Each row below holds a small network's activations on one input, seen along a few directions.
Each table varies a few parts of the input and shows all the possible inputs, shuffled.
A made-up example of a description, with smaller parts first: one of 4 places along a line, together with either a single point or one of 9 places around a ring or (one of 3 separate values, together with one of 8 places around a ring).
Shared parts are said once, and a part with two or three values counts as separate values.

Other details of the inputs vary at random and push rows far along two fixed directions, the same in every table; ignore that.

A family of inputs:
row 1: [ -3   3 -14 -31 -14  49  -8 -22 -12   1   7 -23]
row 2: [-19 -43 -50   2 -47 -17   1 -24 -34  33  50  10]
row 3: [ -4  -3  17   2   9 -13 -28  36  35   2  13 -12]
row 4: [ 17  20  45  -1  21  -4   0  52  26 -23 -12  -8]
row 5: [-32  14  14  50  13 -24 -18  17  27   8   9  22]
row 6: [ 26  22  23   0  27 -12   7  21  28 -17 -19   6]
row 7: [  5  -7  22   1   6  10 -13 -17  -8 -17 -43   0]
row 8: [  7   8  41 -14  30  -6 -23  51  46  -3 -16  -8]
row 9: [ -5 -24 -17  -6  -3 -16  26   2 -40   9  22  -6]
row 10: [  4  45   9  -5  18  81   8 -24  -8 -20 -49   5]
row 11: [  2  -2 -39  -9 -27   9  34 -42 -33  13  14  -6]
row 12: [  6  38   5 -12  27  82  14 -24 -11 -26 -59   8]
row 13: [  0  12 -42 -23 -41  38  30 -62 -41   7  12 -13]
row 14: [ -4  13   4   5  19 -29  -3  23  23  -1   3 -15]
row 15: [-11   9 -22  -9  -6   6  12 -21  -4   3  11 -26]
row 16: [-10 -14 -39 -20 -40  37  36 -39 -55   5  23 -22]
row 17: [-19 -10 -14  26   5 -61  -4  21  17  17  34 -13]
row 18: [  2 -27 -25 -12  -5 -10  22 -26 -29   9  14  22]
row 19: [-34  -2   9  66  19 -50 -21  31  35  11  15  27]
row 20: [ 15  25  17 -47   8  67  -7  -4   4 -14 -29 -25]
row 21: [-16  12  26  57  42 -38 -24  46  50  -4  -9  27]
row 22: [-25 -45  -7  13  12 -78 -14  42  10  33  33   5]
row 23: [ 14  25  14  -9  -6  22  -6   0  15 -16  -8  12]
row 24: [  5  -8 -29  -5 -11 -14  29 -23 -24  11   9   1]
row 25: [ 15  18  20  -9  -2  24  11  18   2 -17  -4 -18]
row 26: [-14   2 -40  -9  14  57  29 -52 -51  -1 -31  11]
row 27: [-21 -31 -37  24 -37 -49  -3 -13 -17  23  55  22]
row 28: [-17 -32 -26  23 -36 -19 -17 -50 -49  24  19  -2]
row 29: [ 28  11  25 -30   5  43  -7  11  15 -10 -23   6]
row 30: [ 16  11  50  15  18   1 -35  14  25 -26 -49   0]
row 31: [  5 -11 -40 -36 -28  40  34 -62 -59   8   6   9]
row 32: [ 12   7  -6   3  -2 -14  16  -5   2   1   6   1]
row 33: [  3  -1  39  34   5 -29 -43  14  24 -10 -14   4]
row 34: [-15  11   0  19   5 -32 -11  15  34   1  26 -19]
row 35: [ 27  17  45  -5  12  11 -27  46  49 -15 -17  12]
row 36: [ -9 -55 -42 -15 -25 -11  18 -27 -44  34  31  14]
row 37: [ 18  32  11  -3  -1  15   6   0  22 -15  -8  -4]
row 38: [-18 -16 -21  16  14 -71   6  24   3  18  22  -6]
row 39: [ 13   2  29  13  -1 -17 -33  47  49  -3   4  15]
row 40: [ 34  34  22 -44  11  66  15 -19   0 -30 -42   8]
row 41: [ 35  16  29 -50  16  71  10  -3   3 -16 -44   4]
row 42: [-20 -43 -10  40 -13 -58 -26 -13 -20  18  18   8]
row 43: [-32 -34 -52  17  -5 -72  18  -5 -26  35  43 -10]
row 44: [ 11   7  22  14   7 -27 -16  28  37 -10   7  23]
row 45: [  0   8 -13 -17 -33  45  21 -20 -26 -12   9 -25]
row 46: [-10 -31   1   7  -1 -20  -7 -18 -19  -2 -29   7]
row 47: [ -3  -8  17  -4  17 -21 -23  37  29   6   8  -7]
row 48: [ 21  25  28 -20   5  36  12  21   2 -25 -19 -17]
Description of these inputs: one of 6 places along a line, together with either one of 2 separate values or one of 6 places around a ring.
- Changing only the place on the line of 6 turns row 17 into row 34. The same change can be made to row 25. Which row results? => row 45
- Which other rows agree with row 40 in the place on the line of 6? List them by row number. => row 4, row 7, row 8, row 12, row 24, row 36, row 43
- Change only the place on the ring of 6 in row 48. List by row number the other rows that result. => row 14, row 29, row 31, row 32, row 47
- Which other rows agree with row 46 in the place on the line of 6? List them by row number. => row 6, row 9, row 18, row 22, row 26, row 38, row 41

A family of inputs:
row 49: [ 11  22  -7 -35 -12  58  15 -22 -13  -7  -8 -14]
row 50: [  8  15  38  29  17 -48 -24  55  57 -15   5   1]
row 51: [ 12  34  20 -29   9  53  -2  -1  11 -18 -30 -26]
row 52: [-11 -25 -24  -5  -9 -14  13 -14 -30  16  14  -5]
row 53: [ -4 -22 -26  -9 -22  -3  14 -20 -29  16  24   5]
row 54: [ -4  -8 -23  -1 -16 -10  16 -17 -20   8  20  -6]
row 55: [  1   4  13  18   0 -31 -12  22  25  -4  12  -4]
row 56: [  6  33  29  12  26  38  -8  -9  12 -26 -56  18]
row 57: [-34 -32 -45  33 -14 -14   6 -55 -51  24   7  22]
row 58: [ -7 -31 -19   0 -11 -24   4  -8 -19  16  20   7]
row 59: [-16 -17 -24   5 -23 -17   1  -8 -10  20  35  -3]
row 60: [-10 -15 -36  -9 -23   1  19 -20 -26  18  31  -3]
row 61: [  9  25  37   7  29 -15 -17  53  52 -16  -8  -8]
row 62: [  0 -20  -7   4   1 -28   3   8  -1  11  12  11]
row 63: [ 28  44  38 -14  18  28   2  20  32 -30 -29  -9]
row 64: [-13   3   2  30   6  11 -18 -28 -12  -1 -26  16]
row 65: [ 10  40  42  17  29  43 -25  -5  22 -30 -62  12]
row 66: [ -7  13  32  47  30 -21 -26  20  35 -14 -29  28]
row 67: [ 14  35  19 -31  10  53   1   0  10 -19 -30 -25]
row 68: [-11 -35 -16   6 -15 -26  -9  -8 -14  15  20   2]
row 69: [ 28  31  34 -18  13  33  -4  20  27 -22 -26   4]
row 70: [  7   8  11  12   9 -24   2  23  22  -6   8   1]
row 71: [ 19  10 -18 -55 -13  76  29 -52 -47  -6 -30  -9]
row 72: [-15  -2  17  50  26 -37 -16  16  25  -6 -15  32]
row 73: [-17 -32 -13  12  -8 -32  -8   1 -13  17  18  -6]
row 74: [-15 -19 -20  18 -20 -38  -2  -5  -9  15  30  -5]
row 75: [-11 -36 -30  -6 -22 -11   5 -26 -33  19  19   0]
row 76: [ -9 -20  12  22   9 -48 -18  32  20   7  13   0]
row 77: [  4  -5   0  -6 -13   4  -3  -3  -4   0   9   3]
row 78: [ 15  24 -13 -39 -11  64  26 -25 -19  -9 -12 -12]
row 79: [-20 -20 -37  -7 -14  -8  16 -20 -31  21  25 -13]
row 80: [  5   3  26  12  25 -35 -12  44  34  -3  -4   6]
row 81: [  2  13  23  17  28 -36 -11  50  46  -7   7   0]
row 82: [ 22  33  12 -27   6  50  12   5  13 -19 -17  -8]
row 83: [ 10  24 -13 -40  -1  58  25 -26 -25 -10 -18 -20]
row 84: [ -8 -17   8  18  10 -41 -11  27  13   8  11   0]
row 85: [ -8 -32 -17   3 -12 -27  -1  -6 -15  16  20   5]
row 86: [  3 -11  -6  -1  -5 -13   5   6  -1   7  16  11]
row 87: [ 15  18 -13 -54  -6  78  32 -46 -45  -7 -35 -18]
row 88: [ -6 -25 -17   3 -18 -21   2  -6 -14  15  27   7]
row 89: [ -9 -25 -16   6 -21 -20  -5  -7 -13  15  28   5]
row 90: [  7  19  26   6   7  -6 -18  34  41  -9   5  -3]
- Changing only one part turns row 55 into row 50. The same change can be made to row 67. Which row results? => row 79
- Changing only one part turns row 78 into row 82. The same change can be made to row 71. Which row results? => row 62
- What is each input in this table made of? => one of 6 places along a line, together with either a single point or one of 6 places around a ring
- A walk changes only the place on the line of 6. It starts at row 64 and steps to row 65. List the rest of the walk in order. => row 57, row 66, row 56, row 72
- Change only the place on the line of 6 in row 53. List by row number the other rows that result. => row 69, row 77, row 86, row 88, row 89
